These are the activations of a small neural network, seen along a few directions. Each row is one input.
Each table varies a few parts of the input and shows all the possible inputs, shuffled.
Descriptions start from the smaller parts, as in this example, which fits no table here: one of 2 separate values, together with either a single point or one of 9 places around a ring or (one of 5 places around a ring, together with one of 6 places along a line).
Shared parts are said once, and a part with two or three values counts as separate values.

Other details of the inputs vary at random and push rows far along two fixed directions, the same in every table; ignore that.

Table:
R1: [ -9  -4  47 -71  39  53   9  29  52 -27 -29 -47 -11   5]
R2: [  6   2  28  44  26 -46  -7  19 -51  52  28  31 -14  22]
R3: [ 38 -21 -47   8 -66  15  26 -56  25   6   8   6  27 -26]
R4: [ 30  -6 -51  -5 -62  -1  23 -69  10  -8   7  -1  -4 -20]
R5: [ 22 -25 -69  -2 -57  18  11 -52  14   1  15   9  25 -41]
R6: [-31  19  20 -35  19  16  -5  29  70 -51 -35 -29   7   7]
R7: [ 17 -13  23  -3  30   1  16  -4 -74  28  21  41 -36  43]
R8: [-37   5   9 -34  12  34 -17  50  62 -31 -29 -36  19 -19]
R9: [ 26 -14 -51   5 -60  16  26 -55  15 -14   1  20  20  -7]
R10: [-15  12  30  -4  36   7 -17  27  19  -4 -22 -32  11  -7]
R11: [ 25  -9 -58  -2 -56  21  26 -70  10 -11   1  15  20 -20]
R12: [-32  15  38 -32  28  13  -9  35  74 -30 -35 -52  -2 -10]
R13: [-27  27  23 -33  22  35  -5  36  52 -43 -35 -50  12  -8]
R14: [-33   2  17 -12  28  -6 -22  42  29 -13  -9 -18 -11  -5]
R15: [ 53 -25 -40 -41 -53  43  43 -70  -1  -8  17   8 -15  -6]
R16: [-14  21  24  -9  18  -3  -5  33  25 -20  -8 -17  -5  12]
R17: [ 33  -3 -51  -1 -69  24  28 -53  10  -2   7   9  14 -21]
R18: [ 10  -1  29  46  19 -44  -5  19 -57  48  29  35  -3  19]
R19: [-37  19  26 -38  31  20 -17  21  55 -53 -46 -46   7   2]
R20: [-25  -4  11  -4  19   9 -19  51  22 -12  -9 -12  13  -2]
R21: [ -7   5  16  37  25 -45  -6   0 -71  31  13  35 -29  32]
R22: [-20  13  26 -10  20  -1  -5  30  22 -30 -17  -3   9  16]
R23: [  8  14  15  41  28 -26 -11  10 -74  31  17  21 -13  19]
R24: [  2   5  27  46  21 -25  -3  23 -64  60  19  31  -6  17]
R25: [-19  20  31  -5  22  14  -6  49  19 -23 -19 -23   4  15]
R26: [ 20  -6 -48  -1 -58  22  26 -55  12  -6  -2  20  17 -13]
R27: [  2  12  21  38  27 -36 -15   7 -73  31  19  17 -22  24]
R28: [ 20 -28 -66  -9 -62  -4   8 -60  20  -2  13   4   5 -36]
R29: [-27  13  30 -35  26  19 -18  21  65 -32 -39 -61  13 -16]
R30: [ 11  10  22  41  13 -38  -2  20 -65  29  30  36 -11  28]
R31: [-26  -1  20 -12  23  -4 -22  52  28 -18  -5 -11  13  -3]
R32: [ 22 -27 -67  -6 -57   3   0 -64  14  -4  13   2  16 -38]
R33: [  1   7  11  41  31 -27 -12   1 -73  27  10  35  -9  26]
R34: [ -3  -9   6  40  20 -46 -18  27 -56  45  37  42 -14  17]
R35: [  0   6  27  44  34 -26  -7  19 -66  53  19  22  -4  13]
R36: [-23  10  35 -12  30  -9 -11  26  25  -3 -22 -34  -8  -2]
R37: [-21  22  29 -10  23  -2  -6  30  22 -21 -15 -24 -19   9]
R38: [ -4   5  16  39  22 -41  -2   1 -60  28  17  42 -30  32]
R39: [ 24 -24 -64   0 -47  10   0 -51   9  -2  11   6  22 -38]
R40: [ 40 -43 -46 -43 -43  38  27 -51   5   0  21  14  -8 -17]
Each input here is: one of 4 places along a line, together with either a single point or one of 9 places around a ring.
- The inputs of R35 and R11 match in every part but the place on the line of 4. If R3 is changed in the same way as R35 into R11, which row does it become? => R9
- Which other rows agree with R32 in the place on the line of 4? List them by row number. => R5, R8, R14, R20, R28, R31, R34, R39, R40

Table:
R41: [ 38  -5 -28  -8 -28   7  27 -73 -34  27  13   6 -13 -10]
R42: [-29 -20 -10 -16  18   4 -17  28  30  -5  -6   5   4 -10]
R43: [-14 -22 -24 -33 -10  31 -18  21  38 -29 -16 -19  31 -26]
R44: [-27  -5  17 -11  25 -10 -32  39  18   3  -5 -36 -21 -15]
R45: [-17  -6  32 -30  38  30  -5  39 -20 -18 -11  -4  -6  27]
R46: [-30  54  32   9  23 -26  -8   5  12 -54 -40  -8 -17  37]
R47: [-20  14  28  18   9  -6 -15  36  28  12 -16 -19  27  -5]
R48: [ 48 -33 -40 -26 -52  -2  34 -73   1  -1  33  24 -15  -6]
R49: [  9  -5  28  14  33 -26  -2  10 -76  41  23  15 -57  34]
R50: [ 49  -4 -30   8 -67  15  39 -73   0  17   5  19  12  -2]
R51: [ -3   1  13  44  28 -40 -24   1 -75  65  30  19 -13 -10]
R52: [-12   8 -18 -19  -6  34 -14  38  56 -33 -11 -23  34 -20]
R53: [ 41 -23 -49  29 -51  -4   9 -71   8  24  16   2  30 -45]
R54: [ 21   7  44  42  48 -27   5   4 -81  52  11  20 -20  33]
R55: [ -1  16   5 -31 -26  45  31   4  55 -45 -26 -21  14  -5]
R56: [-27  14   5  -4  -5  15  -1  48  54 -26 -22 -24  30 -21]
R57: [-14 -17  -2 -41   0  -3 -17  21  67 -28  -2 -28   7 -27]
R58: [-10 -12  30  15  53 -17   1  26 -71  37  21  53 -40  48]
R59: [  6  16 -68  53 -64 -55   5 -76  -1 -18   3  23  15  -6]
R60: [ -8  21  33 -13  35  32   1  47  -7 -19  -3  -2  -4  30]
- The inputs of R42 and R58 match in every part but one. If R53 is changed in the same way as R42 into R58, which row does it become? => R54
- What do these inputs look like to the network? => one of 2 separate values, together with either a single point or one of 9 places around a ring
- Which other rows does R47 become when the choice among 2 separate values takes its other values? List them by row number. => R50
